Small tables with named rows and columns. After each table, cells are looked up by row and column.

kedesa.csv
,zovek,sug,kubige,zil,lole,kegika,vugeg
budo,43,38,81,56,53,41,56
sab,37,51,33,31,50,31,45
keleta,44,41,59,61,26,52,21
nela,44,43,53,31,65,38,74
pekeda,60,60,34,43,48,47,68

sug of sab is 51
zovek of budo is 43
sug of keleta is 41
vugeg of pekeda is 68
lole of keleta is 26
zil of budo is 56
vugeg of keleta is 21

posizuz:
fields: sipa, vem, reli, morimu, konon, bodib, runapag, finav, doz, kaguda
nik: [110, 104, 177, 137, 186, 125, 101, 150, 114, 63]
sib: [143, 142, 153, 156, 40, 116, 77, 186, 152, 64]
banuko: [111, 100, 82, 87, 140, 46, 113, 130, 154, 235]
nidide: [143, 154, 144, 180, 119, 96, 137, 153, 79, 144]

finav of nidide = 153
doz of nidide = 79
finav of banuko = 130
konon of banuko = 140
runapag of banuko = 113
doz of nik = 114
kaguda of nik = 63
doz of sib = 152
bodib of sib = 116
reli of sib = 153
kaguda of nidide = 144

verogi:
,bif,zeso,birorof,papakug
peb,34,75,61,39
senolup,50,69,28,31
buduf,60,91,54,25
nolevad,36,49,66,23
dubu,53,29,92,38
mis,36,82,63,57
tunar,38,53,45,71
luseso,58,57,23,51
lat,31,55,34,52
bos,59,68,38,16
vosede,56,25,6,40

lat, birorof => 34
tunar, bif => 38
senolup, birorof => 28
peb, birorof => 61
tunar, papakug => 71
lat, papakug => 52
mis, zeso => 82
nolevad, bif => 36
mis, bif => 36
buduf, birorof => 54
nolevad, zeso => 49

mav
           des    sop    bas    vid  tubarig
kinol    59435  54243  64139  58372    63228
vof      46736  54888  59639  48939    67880
dasasip  52327  73394  72733  53449    12136
gizala   61290  74668  60627  75117    46361
zeg      50796  56917  47526  55190    43196
vin      49140  59588  59767  71094    22543
dun      55857  48627  50758  59317    40918
nebi     46661  48820  71890  61585    23361
biv      64209  63946  52031  60023    59978
logog    56778  74025  59365  56225    29619

vid of biv = 60023
tubarig of zeg = 43196
tubarig of vof = 67880
sop of zeg = 56917
vid of dasasip = 53449
vid of vof = 48939
sop of vin = 59588
tubarig of gizala = 46361
bas of vof = 59639
des of zeg = 50796
sop of logog = 74025
tubarig of kinol = 63228
des of vof = 46736
des of kinol = 59435
bas of vin = 59767
sop of vof = 54888

ruvepu =
         zun  fiv  par  maf  vimad  pasen  luvuda
kiven     35   64   57   59     30     43      82
famin     57   84   67   42     36     52      56
vurarap   75   65   61   52     44     53      37
mik       53   77   60   51     23     41      64
nenape    30   66   55   81     69     69      78
gefafe    59   47   45   97     63     58      77
vidif     68   73   55   84     83     80      37
pabogop   52   59   71   51     93     83      74
pevila    62   68   56   83     88     82      39
rom       60   74   55   83     81     80      38
tovu      59   63   48   78     32     44      57
vafet     85   49   67   39     51     52      54
tomid     44   81   73   46     82     84      48

What is the zun of mik in ruvepu?
53
What is the par of pevila in ruvepu?
56
What is the vimad of vafet in ruvepu?
51
What is the fiv of mik in ruvepu?
77
What is the luvuda of tovu in ruvepu?
57
What is the vimad of nenape in ruvepu?
69
What is the fiv of rom in ruvepu?
74
What is the par of rom in ruvepu?
55
What is the zun of pevila in ruvepu?
62
What is the fiv of pabogop in ruvepu?
59
What is the maf of vafet in ruvepu?
39
Which row has the largest vimad? pabogop

Table visov
         laz  gapuv  lebata  tutogo  pem  nirebef
vib      134     33      56      76   98      122
guzef     92    152     118      57   95      127
pob      149     84     150      90   94      124
nop      119     85     112      10  105      108
nakel    106    106      74      94   33      127
natopa   163     40     145      69   78      128
loluna    95     70     212      93   90       87
fev      128    140      86      72   83      106
ramok    149     14      53     108  140      131
nur       89     60     130      49  253       97
bodebev   81     42     156      89  110      118
bot      167     64     132      31   81       74

pem of guzef = 95
nirebef of loluna = 87
tutogo of nakel = 94
tutogo of nur = 49
lebata of nakel = 74
laz of fev = 128
laz of pob = 149
Which row has the largest pem? nur

tez.csv
,fal,tir,petebo,mar,zag,kog,zoni,gez
sotil,48,58,111,81,72,96,63,76
gado,77,83,57,69,55,50,53,48
pir,64,69,9,77,43,38,60,60
votize,34,60,201,63,81,175,101,189
lalaz,72,83,40,85,56,47,71,73
nak,43,63,114,117,89,98,89,76
vepup,63,77,72,53,88,67,52,61

tir of sotil: 58
gez of votize: 189
mar of gado: 69
tir of votize: 60
petebo of vepup: 72
mar of vepup: 53

ribulu =
           kol  venim  kevar
mun      0.672  0.672  0.396
bek      0.119  0.335  0.306
napi     0.004  0.380  0.028
niti     0.128  0.436  0.498
nivem    0.152  0.258  0.401
mogu     0.953  0.806  0.646
ruzilas  0.296  0.248  0.426

What is the kol of nivem in ribulu?
0.152
What is the venim of nivem in ribulu?
0.258
What is the kol of ruzilas in ribulu?
0.296
What is the venim of ruzilas in ribulu?
0.248
What is the kevar of bek in ribulu?
0.306
What is the venim of mogu in ribulu?
0.806
What is the kevar of nivem in ribulu?
0.401
What is the kevar of mun in ribulu?
0.396
What is the venim of niti in ribulu?
0.436
What is the kevar of ruzilas in ribulu?
0.426
What is the kevar of mogu in ribulu?
0.646
What is the kol of mun in ribulu?
0.672
What is the kol of mogu in ribulu?
0.953
What is the kol of bek in ribulu?
0.119
What is the kol of niti in ribulu?
0.128
What is the kol of napi in ribulu?
0.004
What is the kevar of niti in ribulu?
0.498
What is the venim of bek in ribulu?
0.335
What is the kevar of napi in ribulu?
0.028

